These are the activations of a small neural network, seen along a few directions. Each row is one input.
In each table, some parts of the input vary, and every possible input appears once, in random order.
A made-up example of a description, with smaller parts first: line(6) and (point or ring(11) or (values(3) and ring(8))).
Shared parts are said once, and a part with two or three values counts as separate values.
In the rows, zero is written as 128.

Other details of the inputs shift rows strongly along three fixed directions, in all tables alike. That doesn't count.

Rows:
r1: [108 137  70 130 122 119 118 168 152 117 139 114]
r2: [171 162 193 139 126 117 144 100 121 101 103 122]
r3: [173 143 185 121 151 143 149  79 101 121 122 148]
r4: [112 109 163 122 170 117 130 137  88 153 101 122]
r5: [167 178  94 145 106 149  98 116 161  91 135 171]
r6: [169 192 101 120  92 128 137 132 172  83 124 147]
r7: [114 134 160 140 156  77 120 146 104 130 111  88]
r8: [122 142  74 138 138 123  92 191 155 121 114 138]
r9: [149  69 127 113  87 188 150 102 124 156 187 128]
r10: [175 156 178 129 149 123 118  72 117 119 102 141]
r11: [143  79 123  96  84 182 166 101 131 137 182  90]
r12: [114 157  77 133 130 114  87 189 153 123 133 131]
r13: [152  87 124  70  93 186 159 101 132 164 170 105]
r14: [133  94 115 100  89 163 142  81 134 157 156 128]
r15: [154 191  96 101 109 165 147 118 148  98 144 155]
r16: [161  64 124 112  94 203 157 114 128 158 165 117]
r17: [ 98 142  77 148 123 105 118 177 160 113 111 146]
r18: [110 133 161 121 178 102 115 148  91 140  94 118]
r19: [148 173 190 145 146 135 146  85 117 119 109 141]
r20: [101 138  59 150 128 101  98 154 149 107 119 141]
r21: [115 116 162 146 149  66 127 138 104 133  98 119]
r22: [143  96 126  86 103 180 149 111 138 154 150 123]
r23: [108 113 151 154 160  80 104 121 100 121 104 106]
r24: [ 65  48  97  97 107 140 154 132 106 190 168 114]
r25: [ 99 143  76 154 130 105 100 171 153 117 135 155]
r26: [156 177  97 156 114 153 134 125 176  81 126 161]
r27: [110 111 158 140 150  70 106 124 102 121  97 112]
r28: [107 140  73 122 142 104 103 166 162 131 111 165]
r29: [111  93 169 136 147  84 130 127 106 132 115 114]
r30: [124 133  60 142 134 111  82 168 146 121 113 148]
r31: [106 143  82 151 132 123  92 186 156 125 120 152]
r32: [100 118 150 124 160 103 123 112  71 145 112 121]
r33: [108  96 173 138 145  98 131 136 108 134 105 107]
r34: [170 138 180 144 122 125 141  65 108 107 124 122]
r35: [ 93 157  81 124 130 111 102 170 168 132 112 144]
r36: [158 171 189 120 135 139 151  77 109 125 133 113]
r37: [156 167 108 148  99 171 133 122 168  97 147 162]
r38: [168 143 183 153 128 139 125  69 104 113 137 125]
r39: [189 169  97 122 108 168 123 133 166 101 144 140]
r40: [117 140 156 112 178  94 115 148  89 142 102 107]
r41: [166 159  94 124  78 137 137 101 161  90 126 161]
r42: [ 77 123 110 116 131 121 127 152 123 151 128 121]
r43: [101 138  73 146 124  92 116 168 158 111 121 153]
r44: [102 107 114 132 131 130 102 172 125 148 137 115]
r45: [ 75  52  99 112 114 137 135 160 121 156 151  88]
r46: [144 194  98 127 121 160 142 124 155  92 120 183]
r47: [ 75  46  99 122 116 138 140 158 122 160 147  99]
r48: [156 167 104 124 103 151 137 101 178 113 140 175]
r49: [168 146 194 140 126 138 151  88 117 107 125 112]
r50: [101 129 168 144 166  93 115 135 116 156  95 118]
r51: [ 80  26  97 112 107 138 148 140 116 167 169  99]
r52: [142  90 126  96 104 181 155 108 139 157 145 133]
r53: [168 144 189 148 136 148 147  86 117 105 129 108]
r54: [145 201  98 117 119 159 137 127 154  88 124 173]
r55: [112 138 164 148 162  90 104 150  99 137 124  90]
r56: [164  61 119 110  95 189 155 105 125 156 176 124]
r57: [110 115 155 164 169  82 119 133 104 129 113 112]
r58: [100 165  76 116 130 102 102 170 166 134 120 133]
r59: [ 93 135 152 140 160  82 110 113  90 144 103 121]
r60: [112 119 167 148 147  79 129 147 106 135  88 113]
r61: [128  83 118  89  96 186 179  90 107 153 176 139]
r62: [163 168 194 156 141 138 125 100 117 105 127 121]
r63: [172 164 193 128 134 114 137  98 125  93 116 111]
r64: [ 83  55  82  86 123 134 126 141  94 174 141 119]
r65: [109 102 174 128 144  97 126 138 107 130 109  97]
Description of these inputs: line(5) and (ring(5) or line(8)).
Changing only the line(5) part turns r26 into r53. The same change can be made to r47. Which row results? -> r45
Changing only the line(5) part turns r24 into r36. The same change can be made to r29. Which row results? -> r63
Change only the line(8) part in r63. List by row number the other rows that result. -> r1, r6, r7, r11, r12, r39, r55
Change only the line(5) part in r46. List by row number the other rows that result. -> r15, r32, r54, r61

Rows:
r66: [140  91 118 135  98 194 163 112 158 129 165 157]
r67: [ 44  99  78 104 132 114 146 169 117 155 129 131]
r68: [164 162 192 177 144 132 152  67 116  83 115 150]
r69: [163 200 183 129 152 131 144  61  98 100 122 137]
r70: [ 72  27 112 121 125 100 111 130  99 176 138  97]
r71: [147 106 117 103  62 149 170 106 162 121 163 120]
r72: [143 135 102  83 102 192 140 103 125 147 177 136]
r73: [191 190 196 147 142 136 119  93 119  95 140 104]
r74: [ 52  57 132  99 149 135 152 167  99 194 131 109]
r75: [ 97 172  10 162 149  65  52 209 193 103  86 182]
r76: [172 183 191 115 141 122 132  57 119 107  99 143]
r77: [117 122 222 161 188  88 103 161  82 156  98  67]
r78: [137 100 206 139 185  64 109 155  71 134  82  69]
r79: [135  84 197 157 193  70  95 136  59 142  78 104]
r80: [ 92  44 118 106 127 104 123 163 111 183 138  60]
r81: [134 117 111  81  78 158 171  90 144 142 150 153]
r82: [ 74  44 122 104 110  97 122 151 106 169 137  63]
r83: [145 129 114  92 104 205 151 120 139 159 158 143]
r84: [ 98 243 121 195 180  32  90 195 159  51  54 148]
r85: [155 108  99 127  94 190 125  98 132 135 184 138]
r86: [ 86 183  24 177 157  93  53 233 189 109  97 185]
r87: [ 66 101  72 124 113 103 119 176 118 137 149  85]
r88: [153 206   7 148  69 171 115 123 202  56 156 208]
r89: [165 107 101  69 100 181 155 114 129 135 142 147]
r90: [180 155 195 164 126 109 138  61 126  97 109 157]
r91: [155 117 100  77  97 177 150  97 144 152 148 140]
r92: [176 175 215 160 140 145 156 108 139  92 111 123]
Changing only one part turns r82 into r70. The same change can be made to r84. Which row results? -> r68
What is each input in this table made of? -> values(3) and (line(4) or ring(5))
Change only the values(3) part in r79. List by row number the other rows that result. -> r78, r89

Rows:
r93: [175  81 200  87 116 183 166  75  81 169 172  80]
r94: [ 91  41  88 117 115 125 123 138 108 173 151 111]
r95: [ 96  53 103 108 107 133 118 155 118 181 151  89]
r96: [150 129  77 110 100 159 134 114 154 114 131 183]
r97: [146 114  81 150  84 159 139 126 169  95 145 171]
r98: [121  85  87 123  86 165 138 164 150 139 180 104]
r99: [181 179 210 140 138  96 143  79 132  88  91 123]
r100: [118  95  79  90  94 164 129 141 143 166 155 124]
r101: [ 96  80  57  93  66 140 148 124 136 133 168 118]
r102: [195 106 196 157 105 177 168  40 114 114 160 125]
r103: [137 124  76 144  82 170 127 126 180 107 166 151]
r104: [157 184 120 167 136 128 111 165 164  73 115 130]
r105: [113 210 109 129 134 108 133 118 139  88 107 168]
r106: [115 126  94 128 145 108 108 134 124 138 116 149]
r107: [127 185 111 167 113  93 125 123 155  64 117 146]
r108: [ 96 160 156 134 189  90 103 177  99 147 102 115]
r109: [115 146 146 130 188  86  95 176 101 133  89  98]
r110: [158 146 107 122 120 148 119 151 147 105 132 118]
r111: [127  89 252  99 147 133 189  65  66 171 123  82]
r112: [ 74  97 123 100 143  73 129 161 116 159 102 102]
r113: [ 87  87 120 117 145 129 136 140 100 161 119 149]
r114: [186 144 213 112 119 197 169  51 107 145 148 125]
r115: [130 199  99 125 126  95 120 115 144  83 106 159]
r116: [148 121 102 135 113 131 120 121 144 107 120 164]
r117: [128 155  87 111 111 178 132 117 159 128 149 171]
r118: [ 83 101 124 126 167  88  91 151 102 165 112 113]
r119: [124 197 131 156 177 101 108 128 128 110  89 177]
r120: [ 91 128 161 163 153  52 122 162 130 116  88 101]
r121: [150 136  81 124  93 161 115 115 169 112 152 154]
r122: [ 81 120 132 117 178 114 116 187  95 158 109  98]
r123: [ 98  90 171 166 154  89 107 156 102 157 117  81]
r124: [200 187 204 149 153 121 116 101 119  96 115 116]
Changing only one part turns r93 into r124. The same change can be made to r109. Which row results? -> r110
What is each input in this table made of? -> line(4) and (values(2) or line(6))
Change only the line(4) part in r116. List by row number the other rows that result. -> r96, r97, r113
List by row number the other rows that have the line(4) part in common with r107. -> r97, r98, r102, r103, r104, r120, r123
